A small network was shown many inputs. Here are its activations along a few directions, one row for each input.
Each table varies a few parts of the input and shows all the possible inputs, shuffled.
Descriptions start from the smaller parts, as in this example, which fits no table here: one of 2 separate values, together with either a single point or one of 9 places around a ring or (one of 5 places around a ring, together with one of 6 places along a line).
Shared parts are said once, and a part with two or three values counts as separate values.

Other details of the inputs shift rows strongly along three fixed directions, in all tables alike. That doesn't count.

Table:
row 1: [ -3   8 -41   7 -27  -1  10   1  19 -35  30]
row 2: [ -2  21   4  90   9  -1 -10   4  12  13 -34]
row 3: [ 32 -18  22 -59  42  20 -27 -19   0 -39  12]
row 4: [  0  28  -7   5 -20  -7  20   6  21 -22  52]
row 5: [ 20 -23  16 -44  30  21 -25 -16  10 -17 -11]
row 6: [  9 -23   9 -41  33  28 -19 -12   7 -11 -17]
row 7: [-17 -20  12 -32 -32 -16  19  24  -1  17  -6]
row 8: [ 27 -12  23 -56  33  10 -38 -22   6 -21  -2]
row 9: [ -3  25  -4   4 -29 -11  14   2  31  -8  38]
row 10: [-13  40  -3   0 -24 -22  -4  -8  28 -18  40]
row 11: [-15 -30  15  50  19  -2   2  37 -34  37 -52]
row 12: [-12 -28 -12 -30 -36   9   4  22 -22   3   5]
row 13: [  4  -6  19 -33  42  21  -5 -14 -16   2  -3]
row 14: [  1  17 -35   9 -30 -15  -4   0   7 -27  32]
row 15: [  0  -4  -2 -37 -43  -2  17   2 -21  26  -9]
row 16: [  4  -4  18   4  19  10 -15  -3 -19  42 -34]
row 17: [-10 -23  -3 -32 -43  -4 -10  13 -12  15  -1]
row 18: [-21  -2  -2 -32 -26  -4   8  10 -33  24  12]
row 19: [ 11   8 -10  70  31  -6  21 -10   8  -7 -22]
row 20: [-18 -27 -13 -36 -39   9   1  16  -5  10  -4]
row 21: [ -9  -6  -2 -33 -34   3  20  13 -27  16   0]
row 22: [ -1  12 -34  14 -32 -13   0   2   9 -27  30]
row 23: [ 18 -24  14 -46  31  24 -23 -17  12 -18 -12]
row 24: [-17   2  -8  69  38 -15   4  -6  29   3 -18]
row 25: [ 26 -12  21 -52  34  11 -38 -20   3 -18  -6]
row 26: [ 34 -12  24 -64  45  16 -32 -22  -2 -40  16]
row 27: [ 20 -15  34 -28  38   5  -5 -15   4  10 -16]
row 28: [-24 -35  19  20  40   2   6  16 -20  22 -25]
row 29: [ -5  38  -6  24 -28 -15   7  14   7  -8  37]
row 30: [ 23 -21  20 -43  28  15 -31 -18   7 -16 -10]
row 31: [ -4  -5  16 -28 -43   2  10  11 -14  27   4]
row 32: [ -9 -17  13 -32 -34 -16  26  15  -5  21  -6]
row 33: [-12 -10  27  27  29  16 -16   4 -35  22 -28]
row 34: [  9  13 -23  61  23  12  11 -13   0   9  -5]
row 35: [-25  -6   1 -36 -30  -1  10   7 -12  30   2]
row 36: [ -9   2   7 -35 -38  -8   3  15 -12  30  -6]
row 37: [-23  27 -31  28 -35 -21   8  -4   7  18   9]
row 38: [-13   4  25 -26 -38  -6  -3  25 -13  30   8]
row 39: [ 33  19  -5  -6  36  -2 -31 -38  41 -47  14]
row 40: [  4  25 -34  20 -39 -11  30  -4  -8   0  10]
row 41: [ 34  31   7  21  37  12  -1 -28  20 -34  18]
row 42: [ 21  21 -22  45  17   9   9 -21  -4   2 -12]
row 43: [-10   1  -7  89  16 -17  -1  18  10  22 -46]
row 44: [ 10 -11  22 -33  38  -1 -20 -13  -5  -5 -24]
row 45: [ -5  20 -24  35 -25 -24  31   5  11  -1  24]
row 46: [ -7 -34  22  20  28   8   2   7  -7  40 -31]
row 47: [ 30  17 -15 -18  54  21 -14 -32  40 -71  29]
row 48: [ 13  -3  20  -5  30  15  -9  -1 -24  15 -26]
row 49: [-19 -14  -4 -31 -26 -14   9  23 -33   7   3]
row 50: [ -9 -19 -10 -31 -36  -1  -7  19 -32   6   7]
row 51: [ -3 -22   5  20   9  20   2   0 -23  51 -38]
row 52: [ 14   2  21 -15  33  14 -12  -5 -25  18 -10]
row 53: [  2  33   0 -11 -30 -15   9 -14  35 -31  35]
row 54: [ -5  15 -14   5 -15 -24  28  10  23 -28  28]
row 55: [ -1   7 -37  14 -31  -8   5   2  13 -30  28]
row 56: [-11  42   3 -15 -16 -18   4 -11  44 -30  51]
row 57: [-12  20 -16  28 -17 -32  14  25   8  -3  28]
row 58: [-18 -29 -17 -31 -34  15   8  23 -22   1   4]
row 59: [ -8 -13  28  49  12  17  -8  25 -36  31 -44]
row 60: [-16   2 -13  79  38 -16   1   5  -1   4 -17]
row 61: [ 15  21 -12  32  20   4   0 -25  20  -7 -20]
row 62: [ 19  29   8  31  33   7  -2 -26  22 -41  10]
row 63: [ -2  10  -4  71  27 -17  -7   7  14  17 -25]
row 64: [ 11  15 -24  59   4   5   6 -19   0  24 -33]
row 65: [-31  -6  21 -24 -27   2  11  24 -23  16  17]
row 66: [ -9  12 -45   3 -23   2  13   3  18 -34  31]
row 67: [ -7  14 -15  10  -8 -20  27   7  27 -16  51]
row 68: [ 20  11 -17  -1  39  15 -18 -30  45 -45   5]
row 69: [ -7  -9  18 -27 -46  -1  15   5 -16  20  -1]
row 70: [-31 -35   9  52  18  -7  -6  21 -28  53 -56]
row 71: [ -6  -9  16 -24 -41   4  22  11 -31  12   7]
row 72: [ 19 -25  15 -34  26  17 -27 -16   5 -12 -16]
Each input here is: one of 2 separate values, together with either a single point or one of 11 places along a line or (one of 3 separate values, together with one of 8 places around a ring).
The inputs of row 64 and row 42 match in every part but the choice among 2 separate values. If row 9 is changed in the same way as row 64 into row 42, which row does it become?
Answer: row 4
The inputs of row 70 and row 60 match in every part but the choice among 2 separate values. If row 63 is changed in the same way as row 70 into row 60, which row does it become?
Answer: row 57
Which other rows does row 34 become when the choice among 3 separate values takes its other values? List them by row number.
Answer: row 4, row 67
Which other rows does row 26 become when the choice among 2 separate values takes its other values? List them by row number.
Answer: row 39
Which other rows does row 24 become when the choice among 2 separate values takes its other values? List them by row number.
Answer: row 28

Table:
row 73: [ -3  -3  14 -45 -18   7   3   8 -38  31  11]
row 74: [ 12 -23  10  21  55   9   0 -13 -12  14 -41]
row 75: [ 14  19  -5 -35  -9 -16  -3   1  50 -55  70]
row 76: [-33  20 -24  60 -45 -14   9   5  -2  15   2]
row 77: [ 27  -2  28  15  47   9 -20  -7 -16  17 -29]
row 78: [-15  31 -17  53 -42 -23  10  21  10  13   1]
row 79: [  7 -19  14  19  52  33  -5  -8 -25  -9 -32]
row 80: [-19  16 -40  60 -40 -10  26   8 -17  12   7]
row 81: [-24 -22  26 -46 -20 -11   0   9  -6  24  -5]
row 82: [-16 -14 -72  25 -49  -4 -22   5  -7  -8 -16]
row 83: [-18 -33   9 -48 -12  -1  20  22 -17   6  -5]
row 84: [  2 -23  20 -41 -22  -6   7  19 -30  13   2]
row 85: [  6 -15  38  22  35   8 -25  -6  -7  11 -38]
row 86: [ 53  30 -16  24  17  32  -6 -59  41 -28 -14]
row 87: [ -5 -14  13 -50 -13 -11  10  10 -19  36   1]
row 88: [ 14  24  -5 -77  12 -19   2 -14  71 -67  86]
row 89: [-22  38 -24  42 -37  -8  13   9   1  12  10]
row 90: [ 12 -22  19  -8  56  33 -22  -9  -2 -11  -2]
row 91: [ -6 -30  20 -41 -21   1   9  29 -25  -1  -2]
row 92: [ 15  42  -7  51  53 -10  -6 -30  50 -24  -6]
Describe the family of inputs behind these rows.
Answer: either one of 2 separate values or (one of 3 separate values, together with one of 6 places around a ring)

Table:
row 93: [ -6  12 -27  19 -22  -7  11  -5  13  -7   8]
row 94: [ -5   8 -24  23 -21  -6   8   0  14 -12   9]
row 95: [ 18   9  -7  26  33  10  -5 -20  19 -22  -6]
row 96: [ 10  21  11  28  38  -4 -10 -15  24 -11  -3]
row 97: [ 14  23  11  29  38  -3  -5 -15  14 -17  -2]
row 98: [-20 -18 -12   5 -36   1   6  19 -28  32 -15]
row 99: [-20 -21 -10   6 -37   0   2  23 -27  25 -14]
row 100: [ -3   1  30 -78  -3 -13  12   9   8  -6  47]
row 101: [  3   6  31 -65 -14  -9   0   0  10   1  31]
row 102: [  1   3  30 -78  -9 -12  14  10  -4  -9  46]
row 103: [ -5  11 -25  26 -21  -8   2   3   8  -9  10]
row 104: [ -5  13 -28  26 -20  -8   2   3   7  -5  10]
row 105: [ 11  -5  45 -44  45   6 -16  -8   4  -6  -2]
row 106: [ -4   9 -23  23 -22  -8   5   2  11 -14  11]
row 107: [ -3  10 -23  24 -21  -5   9   3  13 -10  10]
row 108: [  8  10  31 -73 -18  -9   5   3   1  -2  34]
row 109: [-19 -20 -12  -1 -37   3  12  16 -24  29 -16]
row 110: [  1  32   1 -16  -8 -23  18   0  20 -26  48]
row 111: [-22 -18 -13   1 -38   1   9  16 -27  32 -17]
row 112: [  4 -21   8   2  19  20  -5  -2 -19  17 -31]
row 113: [  4 -24  12   4  18  18 -11   2 -17   9 -28]
row 114: [ -2 -21   8 -87 -28 -25   6  14   5   0  20]
row 115: [ 17  24  11  29  36  -3  -6 -16  17 -14  -4]
row 116: [  9 -10  43 -41  50   6  -9  -6   1  -2   4]
row 117: [ -4  16 -28  20 -21  -7   9  -2   9  -4  11]
row 118: [ -5  15 -28  23 -21  -8   5   1   8  -4  11]
row 119: [-21 -18 -14   1 -38   1   9  16 -27  32 -16]
row 120: [-22 -22 -10   6 -37   0   1  22 -26  26 -15]
row 121: [ 18   8  -5  26  32   9  -8 -19  20 -24  -6]
row 122: [  2 -20   6   4  17  17  -8  -3 -23  18 -33]
row 123: [ 16   8  -8  25  32   9  -6 -23  20 -23  -8]
row 124: [ -6  12 -27  27 -20  -8   2   2   7  -6   9]
row 125: [ 10  35   3  -9 -19 -18  10  -9  24 -14  37]
row 126: [  3 -26  12   2  18  18 -10  -1 -15  10 -31]
row 127: [  3 -22   7   3  18  18  -5  -3 -20  16 -33]
row 128: [-23 -19 -13   3 -37   0   5  18 -28  31 -16]
row 129: [ -5  12 -28  27 -20  -8   2   2   7  -6  10]
row 130: [  3 -18   5   4  19  18  -8  -1 -21  20 -31]
row 131: [-19 -20 -10   5 -36   1   2  24 -26  26 -12]
row 132: [  9  -5  45 -45  47   6 -15  -6   3  -6   0]
row 133: [ -6   8 -23  24 -22  -8   4   1  13 -13   9]
row 134: [-19 -17 -13   2 -37   2  11  18 -27  32 -15]
row 135: [  4 -24  10   3  18  18  -5  -2 -17  12 -31]
row 136: [ -3  10 -23  23 -21  -6   8   3  14 -10  10]
row 137: [ 21  -2  43 -36  37   9 -10 -10  -6   1  -6]
row 138: [ 17  13 -10  25  35   8 -13 -21  15 -19  -4]
row 139: [ -7   9 -26  26 -22  -9   1   2   8 -10   9]
row 140: [ 13  23  11  30  40  -4  -3 -14  13 -17  -1]
row 141: [  1 -21   6   3  19  16 -13  -4 -21  16 -30]
row 142: [ -3  10 -23  23 -21  -7   5   5  12 -12  12]
row 143: [  2 -21   7   6  18  16 -15   0 -23  14 -29]
row 144: [  0 -22   7   5  18  16 -16  -1 -21  14 -30]
row 145: [  4 -22   9   5  19  17 -16   4 -19  12 -27]
row 146: [ -2  32   1 -15 -13 -23   6  -3  33 -20  37]
row 147: [ -6   2  31 -76  -4 -13   7  10   6  -9  41]
row 148: [ 16  19  10  31  46  -3   7 -13  13 -11   8]
row 149: [ -6  14 -28  22 -22  -9   5  -2   7  -6  10]
row 150: [  4 -21   8   3  18  19  -4  -3 -19  17 -32]
row 151: [ 17   7  -5  27  32   9  -9 -20  19 -25  -6]
row 152: [  5 -22  10   2  20  19  -5   0 -15  13 -29]
row 153: [ -7  11 -28  27 -21  -8   1   0   7  -6   8]
row 154: [-19 -24  -8   2 -36   2   5  21 -23  22 -13]
row 155: [  5 -24  12   3  19  18 -12   3 -17   9 -27]
row 156: [-19 -22  -8  -2 -36   2  11  17 -20  24 -14]
row 157: [  5  19  11  29  44  -6  -5 -12  22 -14   1]
row 158: [ -3  14 -27  19 -21  -6  12  -1  12  -5  10]
row 159: [ 18   9  -7  25  33   9  -5 -21  20 -22  -7]
row 160: [  1  32   2  -9 -15 -21   6  -6  32 -13  35]
row 161: [ 15  -3  43 -39  40   7 -15 -11   6   0  -4]
row 162: [  1  33   1 -16  -9 -23  14   0  21 -28  46]
row 163: [  6  10  31 -82 -15 -11   4   5   1 -13  40]
Describe the family of inputs behind these rows.
Answer: either a single point or (one of 2 separate values, together with one of 11 places along a line) or (one of 6 places along a line, together with one of 8 places around a ring)
Start at row 145 and move only the place on the ring of 8, one step at a time. The first step leads to row 104. Which rows follow, in order?
Answer: row 118, row 130, row 158, row 152, row 136, row 142
Start at row 148 and move only the place on the line of 11, one step at a time. The first step leads to row 102. Which rows follow, in order?
Answer: row 110, row 162, row 140, row 97, row 163, row 115, row 137, row 108, row 125
Which other rows does row 100 become when the place on the line of 11 takes its other values? List them by row number.
Answer: row 96, row 101, row 105, row 116, row 132, row 146, row 147, row 157, row 160, row 161

Table:
row 164: [  8  31 -19  61 -62 -10  31 -10   9  32 -25]
row 165: [-14   3 -30  49 -23 -15  28  12   2   1   3]
row 166: [  2   4  28 -50  -4  -8  -5  14 -14   8  25]
row 167: [-12   3 -32  49 -24 -14  27  12   6   4   4]
row 168: [  6 -31  20 -15  37  14 -21  -9 -12  20 -40]
row 169: [ 12  20 -14 -14  -6  -4   9  -7  12 -45  42]
row 170: [ 19  10 -14  43  40  23  -6 -18   2  -7 -20]
row 171: [-29 -32 -11   2 -43  -1  13  19 -29  59 -25]
row 172: [  3  14 -10  -9 -17  -5  -2  -3  26 -47  40]
row 173: [ 15  21 -16 -15  -8  -4   7  -7  19 -40  44]
row 174: [-17  10 -39  44 -33 -26   9  14  15   3  -5]
row 175: [-34 -31  -9   4 -42  -2  17  19 -37  52 -25]
row 176: [ -6 -14  48  -8  42  17  -9   2 -10  23 -33]
row 177: [-12  12 -41  50 -25  -8  28   9  11  18  -4]
row 178: [  6   1  28 -50  -2 -11  -4  11 -19   5  27]
row 179: [ 20   6  -1  32  54   4   4 -21  15 -33  -5]
row 180: [-33 -32  -7   2 -41 -11  10  35 -37  36 -34]
row 181: [ 10   9  24  34  51  -2  -5 -16   8  -3 -13]
row 182: [  3  -1  30 -50  -4  -9  -2   8 -18   1  28]
row 183: [ 10  17  21  36  51   0  -9  -8  14   5 -16]
row 184: [ 36  53  -4  -8 -45  -3   9 -33  24 -19  21]
row 185: [ 13  -9  11 -71 -13   7   2   6  -6 -16  35]
row 186: [ 15   0   4  34  48   5  -9 -20  35 -34  -6]
row 187: [  4  11  26  34  49   4  -5 -16  12  -3 -18]
row 188: [-16  12 -38  49 -23  -9  30   8   3  10  -4]
row 189: [-20  10 -40  48 -33 -16  18  -2   9  18   1]
row 190: [  9  26 -24 -21 -22 -11 -12 -15  33 -29  39]
row 191: [-6 28 10 -5 -3 -6  0  3 16 -8 21]
row 192: [  2  -6   7 -72 -23  -3 -12  10  -7 -20  21]
row 193: [-24  11 -36  48 -32 -17  21  -2   1  11   0]
row 194: [ 10 -26  19 -15  44  25   0  -3 -18  20 -35]
row 195: [  7  28 -23 -11 -10   0  12  -8  12 -34  35]
row 196: [  0  -6   8 -70 -22  -3 -10  10 -11 -22  19]
row 197: [ 18  -1   2  34  46   5 -12 -18  42 -26  -6]
row 198: [ 14   0   5  33  48   5  -7 -20  30 -37  -7]
row 199: [-23   8 -36  43 -35 -22  13   4   7   5  -4]
row 200: [  8 -27  18 -13  31  25 -30  -9 -25  11 -37]
row 201: [  7  29 -27 -12 -22  -7  -3 -20  26 -22  42]
row 202: [-22 -37  -5   6 -35   0  24  34 -32  46 -21]
row 203: [ 10 -27  17 -13  30  25 -32  -9 -21  15 -37]
row 204: [  4  26 -21 -19 -18 -11  -7 -15  21 -40  36]
row 205: [-33 -33  -9   1 -45  -8   8  25 -32  47 -29]
row 206: [-18  12 -36  49 -23  -9  31   8  -1   8  -5]
row 207: [ 19  13  -8  28  49  -6 -15 -21  29 -32 -14]
row 208: [-15  10 -40  44 -34 -25   8  15  19   7  -5]
row 209: [-35 -13  21   4 -27  -5  13  33 -22  51 -22]
row 210: [  3 -19  15 -65 -25   6 -10  13   7 -13  31]
row 211: [ -1   0  31 -53  -6  -4   0   6 -13  -2  26]
row 212: [ -6   3  33 -54  -7   2   0   6  -8  -3  22]
row 213: [ -8  26  12  -7  -4  -3   1   1  16 -11  21]
row 214: [ 14  20 -15 -15  -7  -4   8  -7  16 -43  43]
row 215: [-22 -16  18   5 -22 -13  10  34 -32  54 -16]
row 216: [  2  29 -24 -11 -18  -7   2 -19  15 -32  40]
row 217: [ 19  12  21  34  55 -10  -9 -13   4   1  -8]
row 218: [  7  -5   6 -75 -23  -3 -16   9   1 -14  22]
row 219: [  7 -38  28  -5  31  30 -24   3 -19   2 -30]
row 220: [ 12 -22  16 -13  38  35 -10  -4 -32  12 -32]
row 221: [  8  -3   3 -70 -18  13   4   5  -8  -2  27]
row 222: [  4 -43  31  -8  37  20 -13   3  -6  10 -34]
row 223: [ 10 -25  17 -13  33  30 -23 -16 -27  19 -31]
row 224: [-22 -20  20   5 -21 -15  13  27 -37  46 -13]
row 225: [ -1  -4   5 -70 -24   5  -4  -5 -12  -7  31]
row 226: [ 17   7 -10  38  36   9 -26 -14   9 -18 -25]
row 227: [ 20  11 -10  28  44   0 -19 -30  36 -15 -12]
row 228: [  9 -39  28  -6  31  30 -26   3 -15   6 -30]
row 229: [  8  12  19  37  45   9 -16  -3  -2  10 -21]
The inputs of row 221 and row 177 match in every part but one. If row 216 is changed in the same way as row 221 into row 177, which row does it become?
Answer: row 193
The inputs of row 205 and row 200 match in every part but one. If row 209 is changed in the same way as row 205 into row 200, which row does it become?
Answer: row 191
Describe the family of inputs behind these rows.
Answer: one of 2 separate values, together with either a single point or one of 8 places around a ring or (one of 4 places along a line, together with one of 6 places around a ring)
Which other rows does row 185 become when the choice among 2 separate values takes its other values? List them by row number.
Answer: row 202
Which other rows does row 196 become when the place on the ring of 6 takes its other values? List them by row number.
Answer: row 169, row 172, row 195, row 204, row 216
Which other rows does row 223 become when the place on the line of 4 takes its other values? List them by row number.
Answer: row 201, row 216, row 225
Start at row 181 and move only the place on the ring of 8, one step at a time. The first step leads to row 187. Which rows follow, in order?
Answer: row 176, row 209, row 183, row 215, row 217, row 224
